These are the activations of a small neural network, seen along a few directions. Each row is one input.
Each table varies a few parts of the input and shows all the possible inputs, shuffled.
Descriptions start from the smaller parts, as in this example, which fits no table here: one of 3 separate values, together with either a single point or one of 9 places around a ring or (one of 4 places along a line, together with one of 8 places around a ring).
Shared parts are said once, and a part with two or three values counts as separate values.
(in the rows, 128 means zero)

Rows:
row 1: [143  83 122  98  92 179 169 125 186 155 160 192 119]
row 2: [119 145 128 137  95 100 144 125  82 148 207 103 184]
row 3: [ 73 151  99 128 138 138 136 148  89 205 156 112 149]
row 4: [128 134 110 138  38  90 169 176 152 151 168 143 188]
row 5: [149 123 111 112 187  93  99 168  95 144  31  67 135]
row 6: [ 60 102  83 102 169 199 133 102 157 126 154 130 151]
row 7: [136 166 156  96  87 132 125  92 125 137 212 129 114]
row 8: [215 188 181 115 151  85 108 119 123  96 107 119  88]
row 9: [ 84 139  82 129  79 127 161 198 160 209 120 152 154]
row 10: [136 104 102 108 229 133 100 112 159  84  41 119 128]
row 11: [ 97  83 142  67 130 172 120 120 135 110 186 161 107]
row 12: [131  85 183 164 142 170 111  88 122  86 121 123  88]
row 13: [145 127 144 193  97  94 129 123  73  99 129  53 142]
row 14: [ 71 109  82 123 113 170 151 140 209 142 119 206 171]
row 15: [149 148 162 134  86 109  97 109 103  73 128 108  63]
row 16: [ 97 108  84 169 191 159 108  88 124  95  87 144  91]
row 17: [154 122 132  96  26 114 129 106 175 148 163 176 147]
row 18: [188 135 184 122 211 119 119 119 140 101  99 155  78]
row 19: [172 171 166 140 153  31 144 145 105 104  91  71 137]
row 20: [116 138 107 190 147 145 109 158  47 148  82  98 127]
Describe the family of inputs behind these rows. -> one of 4 places along a line, together with one of 5 places around a ring
The inputs of row 5 and row 18 match in every part but the place on the ring of 5. If row 9 is changed in the same way as row 5 into row 18, which row does it become? -> row 1
A walk changes only the place on the ring of 5. It starts at row 2 and steps to row 3. List the rest of the walk in order. -> row 6, row 11, row 7
Change only the place on the line of 4 in row 19. List by row number the other rows that result. -> row 2, row 4, row 13

Rows:
row 21: [154 118 188 112 164 156  84 119 140  73 107 125  89]
row 22: [164 113 173  80 122 169 130  86 175 119 122 165 131]
row 23: [211 131 130 105  69 113 170 135 141 121 162 132 108]
row 24: [ 87  76 156  82  99 210 126  95 144 124 215 167 104]
row 25: [ 97 151 105 174 189 115 113 126  41 138  60  85 105]
row 26: [187 143 158 141  95 108 118 148 104  61 124  85  98]
row 27: [116 127  70 118 129 127 173 143 136 196  75 130 146]
row 28: [ 75 128 103 123  58 102 120 131 110 180 215 107 174]
row 29: [149 148 150 125  32 131 169 116 147 118 181 128 137]
row 30: [ 71 126 104 124 157 174 159 103 191 134 134 179 153]
row 31: [120 163 119 118  72 103 148 154 135 180 175 103 184]
row 32: [124  84 190 105 110 177 133 106 186 132 171 165 122]
row 33: [166 155 127 118 111  53 124 161 113 150 113 100 169]
row 34: [147 119 200 149 191 128  70  96  89  78 111 137  69]
row 35: [132 141  72 133 153 113 142 170 130 181  64 131 118]
row 36: [127 101 101 115 182 175 144 124 190 123 103 170 159]
row 37: [120 111 123 137  27 135 131 114 128 127 234 140 114]
row 38: [152 154 145 149 166  86 100 161  32 113 133  51 127]
row 39: [109 128 135 171 236 159  88 113  92  68  83 129 115]
row 40: [156 115 189  91 141 125 113  97 163 101  97 169 110]
row 41: [204 136 150 130  79  77 136 146 133  99 128 136 105]
row 42: [170 163 174 164 117 100 110 111  43  52 116  87  97]
row 43: [ 41  88  82 124 143 205 128 113 161 125 180 181 146]
row 44: [104 137  93 167 156  98 111 139 109 148  51  88 120]
row 45: [116 120 115 123 193 124 129 109 174 108  72 174 138]
row 46: [113 106 122 150 215 137 101 124 156  83  85 132 113]
row 47: [168 155 111 104  91  92 141 153 126 169 137 101 188]
row 48: [171 166 113 127 146  72 110 173  94 134 136  61 116]
row 49: [ 25 113  54 129  91 153 155 131 108 198 150 142 133]
row 50: [ 63 122  87 151 102 123 164 143 150 207 107 138 153]
The inputs of row 47 and row 22 match in every part but one. If row 38 is changed in the same way as row 47 into row 22, which row does it become? -> row 34
Describe the family of inputs behind these rows. -> one of 5 places around a ring, together with one of 6 places along a line
A walk changes only the place on the ring of 5. It starts at row 48 and steps to row 26. List the rest of the walk in order. -> row 21, row 46, row 44

Rows:
row 51: [121 128 159 125 151 191  77 130 149  88 135 113 126]
row 52: [141 155 171 199 142 113 119 172  37  92 104  92  88]
row 53: [ 66  71 139 155 178 159 116 118 163  88 144 157 102]
row 54: [186 166 129 144 141  86  67 152  93  69 141 116 129]
row 55: [156 104 137  76  68 118 179 132 147 214 187 150 165]
row 56: [157 163 100 117  81  99 125 122 110  94 179  84 135]
row 57: [148 143 167 168 183  77 146 149  48  89   4  97  92]
row 58: [ 83  99 139  76  60 156 176 119 190 170 148 171 192]
row 59: [202 118 155  92 203 117 108 115 122 126  76  96 102]
row 60: [176 123 155 105 145 114  46 135 104 126 156 120 100]
row 61: [128  65 106 145 221 175 141  79 169 100  54 147 104]
row 62: [ 98 151 111  96  72 184  82 101 164 118 161 139 119]
row 63: [123 180 128 183  64 104 119 131  64 126 135 105  83]
row 64: [175 171 104 134  54  80 166 151 162 165 175 156 184]
row 65: [145 119 125  73  86 127 106 109 116 148 192  93 105]
row 66: [ 26 131  29 137 204 124 124 145  78 240 115 111 216]
row 67: [ 40  73 102 116 109 159 152  77 162 115 172 165 107]
row 68: [153 170 162 135 201 171 105  97 157 107  56 164 123]
row 69: [110 125 134 164  40  84 182 179 137 169 119  95 136]
row 70: [208 182 147 144 208  88 151 128  94  80  72 119 136]
row 71: [ 47  51  90 104  78 160 201 146 223 163 162 197 143]
Describe the family of inputs behind these rows. -> either a single point or (one of 4 places along a line, together with one of 5 places along a line)
Change only the place on the line of 4 in row 52. List by row number the other rows that result. -> row 57, row 63, row 69
Change only the place on the line of 5 in row 57. List by row number the other rows that result. -> row 59, row 61, row 68, row 70

Rows:
row 72: [113 100 120 101  75 140 161 114 184 136 143 183 143]
row 73: [157 163 108 137 173  76 106 152  91 122  87  66 127]
row 74: [ 88 137 103 219 149 121 112 120  51  86  64  99  97]
row 75: [173 143 175 130 143 122 103 118 126  65  78 112 103]
row 76: [158 122 158 124 161 110 119 119 128  68  63 138 104]
row 77: [181 143 184 124 119  96 120 128  65 103 112  83  82]
row 78: [129 123 158 131 208 129 113 101 128  56 101 157 110]
row 79: [138 130 190 125 182 137  85  92 102  81 135 131  81]
row 80: [119 139  63 119  91 116 144 154 144 190 170 111 167]
row 81: [133 125 138 118  62 151 141 119 178 136 159 163 148]
row 82: [197 154 160 144 127 104 122 150  95  77 101  78 104]
row 83: [132 108 112 118  62 114 176 132 165 151 165 143 141]
row 84: [ 92  91 110 111 121 169 149  91 190 122 189 190 143]
row 85: [172 159 132 141 152  63 121 159  72  87 108  81 141]
row 86: [107 114 100 116 104 156 149 113 187 174 123 185 148]
row 87: [140 151 177 126 190 142 102 106 121  51 111 133 110]
row 88: [ 72 111 100 110 150 178 145  89 192 158 158 195 148]
row 89: [134 126  84 121  68 103 156 148 134 155 192 115 174]
row 90: [ 34 116  63 188  62 151 153 127 117 152 146 146 129]
row 91: [116 130 127 123 231 153 101 106 137  85  79 148  96]
row 92: [ 94 121 139 100 105 173 140  89 187 118 194 165 142]
row 93: [ 80 109 138 132 250 164  96 102 127 107  69 143 116]
row 94: [139 135 119 107  39 111 132 144  94 173 220  96 142]
row 95: [156 127 126 138 185 130 100 124 139 103  49 133  96]
row 96: [ 75  91 100 128 119 167 131 134 185 193 124 180 154]
row 97: [ 86 113  95 126 104 140 158 165 154 204 138 146 155]
row 98: [146 154 107 113  51 119 152 147 114 147 193  95 180]
row 99: [137 118 145 104  36 122 153 128 130 170 193 123 112]
row 100: [120 117 140 148 207 140  97 132 119 123  37 139 122]
row 101: [129 108 146  99  55 162 137 105 145 158 175 161 123]
row 102: [132 125 131 149 188 110 114 157 106 136  60  92 108]
row 103: [180 164 166 133 123  75  99 142  30 109 137  62 117]
row 104: [ 96 108 147  92 100 182 133  83 150 144 211 170 122]
row 105: [126 123  85 118  88 139 170 139 163 184 143 143 144]
row 106: [ 34  85  99 111 163 191 130 104 193 175 156 184 148]
row 107: [ 79 122  74 121 108 122 136 162 136 211 163 106 179]
row 108: [171 131 189 131 138 117  90 115  98  94  99 122  82]
row 109: [183 183 151 137 130  75 110 165  61  81 118  60 140]
row 110: [148 138 131 125  48 125 162 143 152 147 175 128 146]
row 111: [167 148 128 151 171  94 122 148 116 119  67 104 102]
row 112: [178 130 149 141 146  83 136 137 109  84  87 100 103]
row 113: [134 145 106 148 194 102 100 168  63 140  82  65 148]
The inputs of row 113 and row 107 match in every part but one. If row 79 is changed in the same way as row 113 into row 107, which row does it become? -> row 104
The inputs of row 111 and row 105 match in every part but one. If row 73 is changed in the same way as row 111 into row 105, which row does it become? -> row 80
Describe the family of inputs behind these rows. -> one of 2 separate values, together with either a single point or (one of 4 places along a line, together with one of 5 places along a line)
Change only the place on the line of 5 in row 93. List by row number the other rows that result. -> row 78, row 79, row 87, row 91
Change only the choice among 2 separate values in row 95. List by row number the other rows that result. -> row 86
A walk changes only the place on the line of 5. It starts at row 108 and steps to row 75. List the rest of the walk in order. -> row 76, row 95, row 100

Rows:
row 114: [ 68  88 103 136 101 164 158 107 191 145 132 189 116]
row 115: [151 172  69 127  76  73 155 174 114 162 147  90 172]
row 116: [148 113 143  70  47 146 152 133 185 172 186 175 155]
row 117: [111 103 142  86 120 157 161 101 217 144 148 201 122]
row 118: [201 168 147  87  46  86 155 130 124 134 157 108 138]
row 119: [107  98 129 154 178 165 118 101 146 106  65 185 102]
row 120: [ 98 111 164 142 201 170 103  84 137  71 129 176 101]
row 121: [142 150 106 145 218 112  95 158 113  93  42 103 137]
row 122: [151 164 140 115  48  93 134 119  85 102 202  98 135]
row 123: [ 80 112 106 145 213 175  95  96 122 142  94 144 108]
row 124: [ 99 112 146 118  52 150 142 119 153 139 234 156 150]
row 125: [ 69  97  65 121 143 158 172 120 198 174 133 166 169]
row 126: [180 137 168 131 130  79 101 129  53  68 153  79 100]
row 127: [102  97 110 131  29 146 148 129 169 179 169 151 152]
row 128: [ 71 112  90 110  61 155 136 144 126 212 194 137 159]
row 129: [147 110 164 112 197 153 113  83 180 109  82 185 108]
row 130: [145 138 157 159 174 137 100 140  97  67  39 113  96]
row 131: [102 109  66 112  75 146 156 156 178 205 175 132 196]
row 132: [ 65 102 139 119 123 175 149  91 177 108 195 181 118]
row 133: [183 142 111 147 160  68 136 177  80 128  91  58 145]
row 134: [188 129 146 159 116  84 124 155  71 102  91  73  97]
row 135: [224 146 188 112 136  69 125 160  97  99 107  91  99]
row 136: [102 109  88 141 223 149 119 115 163 138  68 163 151]
row 137: [155 145 135 149 148  87 112 157  39 138 115  48 108]
row 138: [158 158 117 146  31  92 160 150 100 133 143 104 129]
row 139: [111 155 144 162 212 134  81 140  77 102  66  83 100]
row 140: [134 145 186 141 191 127  76 102  89  38 100 108 103]
row 141: [ 36 103  86 126 135 163 134 104 166 187 157 155 128]
row 142: [121 171 101 129  64  92 137 146  69 176 164  74 146]
row 143: [191 148 184 107 191 132  93 120 126  68  58 114 101]
Describe the family of inputs behind these rows. -> one of 5 separate values, together with one of 6 places around a ring
The inputs of row 132 and row 120 match in every part but the place on the ring of 6. If row 117 is changed in the same way as row 132 into row 120, which row does it become? -> row 129
A walk changes only the place on the ring of 6. It starts at row 136 and steps to row 125. List the rest of the walk in order. -> row 131, row 115, row 133, row 121
Change only the choice among 5 separate values in row 122. List by row number the other rows that result. -> row 115, row 118, row 138, row 142
